Each row below holds a small network's activations on one input, seen along a few directions.
In each table, some parts of the input vary, and every possible input appears once, in random order.
A made-up example of a description, with smaller parts first: one of 8 places around a ring, together with either a single point or one of 9 places along a line or (one of 3 separate values, together with one of 4 places along a line).
Shared parts are said once, and a part with two or three values counts as separate values.
In the rows, zero is written as 128.

Other details of the inputs shift rows strongly along three fixed directions, in all tables alike. That doesn't count.

Rows:
r1: [186 120 114 111 110 155 157 178 106 124  73 104 123]
r2: [110 214  68 120 134 127 137  56  80 129 163 180  77]
r3: [112 115  42 166  65 131 133  75 136 119 127 125  94]
r4: [ 85 122 127 124 141 155 136  75 146 114 124 119 176]
r5: [108 179 176 121 205 109 109 127 101 125 136 162 126]
r6: [159  70 105 110 108 153 132 139 148 103 100 112 140]
r7: [115 110  83 132  80 135 149 121 141 128  83 102 118]
r8: [125 208  78 142  97 113 131  64  93 155 196 175  56]
r9: [ 42 105 165 136 132 107 154  82 185 138 162 129 139]
r10: [146 132  74 145  81 134 112 128 108 125  89 110  73]
r11: [115 113 181 118 158 122 159 140 152 131 157 124 165]
r12: [159 176 173 115 146 127 144 169  87 152 135 154 121]
r13: [ 89 105 167 113 145 110 109 121 166 125 162 121 157]
r14: [171 171 167 109 180 150 128 140  72 129 105 143 144]
r15: [ 80 113 127 128 107 137 155 108 166 133 144 119 154]
r16: [148  85  72 145  73 160 137 120 136  98 102 104 120]
r17: [ 53 103 148 119 130 103 115  72 198 127 180 131 150]
r18: [171 111 134 118 126 153 145 198 121 128  74  94 154]
r19: [157  76 150 113 143 139 122 165 138 108 119 117 160]
r20: [159 148 119 122 150 100 103 147  86 154 121 142  84]
r21: [191 102 155 140 137 139 106 200 123 113  68 110 143]
r22: [172 160 172 111 154 126 104 182  85 135 145 134 122]
r23: [166 174 127 146 126 125 119 138  80 139 156 152  95]
r24: [106  82 128 146 126 120 125 111 164 113 141 127 149]
r25: [150 169 129 134 129 114 138 162  80 155 115 135 106]
r26: [119 102  79 124  63 160 159 124 128 114  92  98 124]
r27: [130 173 187 139 161 101 102 147 112 146 173 152 124]
r28: [129 166 192 154 172  96 105 138 115 150 168 162 107]
r29: [ 64  90 137 130 136 116 130  73 195 126 193 144 167]
r30: [133 166 174 110 172 107 101 150 118 153 178 152 138]
r31: [144 148  70 131 115 151 126  99  89 122  59 114 119]
r32: [195  75 139 126 132 155 122 195 117  99  82 106 152]
r33: [ 76 166 211 136 175  86 137 121 131 164 180 165 127]
r34: [144 164  97 140 138  91 114 110  99 160 149 167  88]
r35: [171 154 155 108 167 110 108 163  85 146 156 152 120]
r36: [164 141  73 149  84 151 118 139 106 126 106 119 103]
r37: [151 143  71 127  84 130 105 134 106 130  93 112  87]
r38: [129 112 171 123 127 134 137 181 128 127  93 107 158]
r39: [133  93  63 149  90 129 128 103 148 117 101 121 112]
r40: [151 182 115 118 161 130 109 146  78 119  86 144 114]
r41: [105  92 140 146 109 133 117 117 179 107 123 112 147]
r42: [113  97 131 147 117 141 127 116 171 114 144 123 157]
r43: [105 108 180 103 153 120 115 130 157 121 173 127 160]
r44: [ 86 140  36 128  95 145 131  64 119  98 102 123 107]
r45: [128 101  72 120  71 158 118 128 144 110 101  91 127]
r46: [126  94 185 134 167 127 119 150 167 120 155 137 183]
r47: [121 202  92 145 106 101 141 107  82 173 136 161  75]
r48: [163 145 158 131 178  94 105 162  92 154 132 158 103]
r49: [ 46 108 145 130 107 134 156  87 189 131 166 125 168]
r50: [135 121 155  99 165 160 122 155 116  82  96 118 166]
r51: [122 198  81 149 119  93 152 100  81 174 156 156  76]
r52: [ 96 106 138 130 104 142 127 102 162 107 164 117 139]
r53: [163 123 114 125 142 159 120 146  83 113  34  97 130]
r54: [115 173 182 139 180  84 143 135 111 169 162 158 111]
r55: [164 167 126 126 135 123 154 157  80 150 131 137 107]
r56: [102 107 127 128 123 132 159 118 168 132 139 112 159]
r57: [134 174  76 164 129  88 123  85  86 162 159 176  54]
r58: [ 99 116 179 114 170 151 136  99 136 105 132 122 186]
r59: [196  95 144 127 122 162 125 184 125 102  84 111 141]
r60: [113 109 197 123 170 108 145 154 170 136 132 118 173]
r61: [142 149  74 132 119 153 128 104  78 120  69 112 122]
r62: [122 200  68 121 109 103 126  63  91 162 195 173  58]
r63: [177 165 176 131 153 116  94 191  98 140 113 135 120]
r64: [107  95 139 105 106 149 126 112 172 104 145 111 145]
r65: [ 62 101 151 118 112 135 170  80 190 122 170 128 156]
r66: [128 177 180 135 174  88 141 144 116 168 155 156 125]
r67: [ 75  96 154 118 130 127 173  83 197 123 174 125 162]
r68: [ 96 138 168 109 180 143 118 128 144 102 135 137 179]
r69: [152  75 105  98 105 152 126 139 147 105 100 103 139]
r70: [195  81 157 116 152 135 104 217 112 114  70 105 158]
r71: [ 96 113  21 132  68 116 126  58 133 132 138 124  87]
r72: [164  89 150 123 140 144 131 152 145 108 123 130 149]
r73: [163 119  67 115 102 139 114 142 107 132 104 116 112]
r74: [170 102 159 114 135 137  95 202 115 115  69  92 126]
r75: [123 116  38 145  46 157 143  67 141 108 127 121  88]
r76: [151  93 154 107 149 119 101 168 143 123 102 114 151]
r77: [126 166 182 136 184  85 142 144 113 167 155 151 116]
r78: [ 84 107 135 124 108 136 163 105 157 124 150 119 146]
r79: [ 99 110 135 132 107 143 119 115 171 115 150 114 151]
r80: [140  81 114 145  90 151 116 148 148  97  87  92 140]
r81: [135 180 106 143 136  96 149 121  91 167 147 146  97]
r82: [ 54  96 154 159 133 106 130  64 195 122 181 144 135]
r83: [123  98  70 125  69 145 114 125 137 107  93  88 114]
r84: [128  88 123 113 119 130 106 145 142 117  93  97 121]
Each input here is: one of 6 places along a line, together with either one of 2 separate values or one of 4 places along a line or one of 8 places around a ring.
- Changing only the place on the line of 6 turns r36 into r28. The same change can be made to r68. Which row results? => r5
- Changing only the place on the line of 6 turns r55 into r54. The same change can be made to r22. Which row results? => r74
- Which other rows does r8 become when the place on the ring of 8 takes its other values? List them by row number. => r6, r59, r62, r64, r69, r72, r75
- Which other rows does r63 become when the place on the ring of 8 takes its other values? List them by row number. => r17, r21, r34, r37, r39, r41, r76
- Which other rows does r5 become when the choice among 2 separate values takes its other values? List them by row number. => r53
- Which other rows does r38 become when the place on the line of 6 takes its other values? List them by row number. => r12, r26, r33, r47, r49
- Which other rows does r18 become when the place on the line of 4 takes its other values? List them by row number. => r15, r49, r56

Rows:
r85: [ 54 166 152 127 161 103 148  45 136 156 198 172 145]
r86: [ 88  68 122 137 112 123 140 110 184 119 118  96 146]
r87: [187 192  72 132  85 132 123 159  64 152 113 135  71]
r88: [105 181 169 126 204 106  98 102 120 120 188 178 135]
r89: [123 136 150 129 161 131 147 116 120 126 124 139 149]
r90: [ 97  93 128 114 108 168 134 128 158  91  82  81 167]
r91: [192  95 159 111 140 148  87 185 122 105 110 117 153]
r92: [201 111 106 126 128 132  79 185  89 118  70 114 104]
r93: [119 162  42 165  96 100 149  72 106 161 144 155  58]
r94: [110  67 115 122  94 149 151 125 183 107 123 102 166]
r95: [121 135  33 145  56 122 136  92 108 142 100 117  60]
r96: [180 104 165 127 143 144 140 187 123 123 113 121 151]
r97: [ 64 107 143 137 111 111 127 101 179 128 151 116 134]
r98: [124 104 150 115 114 139 141 143 155 119 142 116 145]
r99: [154 201 213 110 207 111 119 169  74 154 143 161 135]
- What do these inputs look like to the network? => one of 3 separate values, together with either a single point or one of 4 places along a line
- Changing only the choice among 3 separate values turns r94 into r85. The same change can be made to r87. Which row results? => r90
- Which other rows does r93 become when the choice among 3 separate values takes its other values? List them by row number. => r89, r96
- A walk changes only the place on the line of 4. It starts at r97 and steps to r95. List the rest of the walk in order. => r86, r93
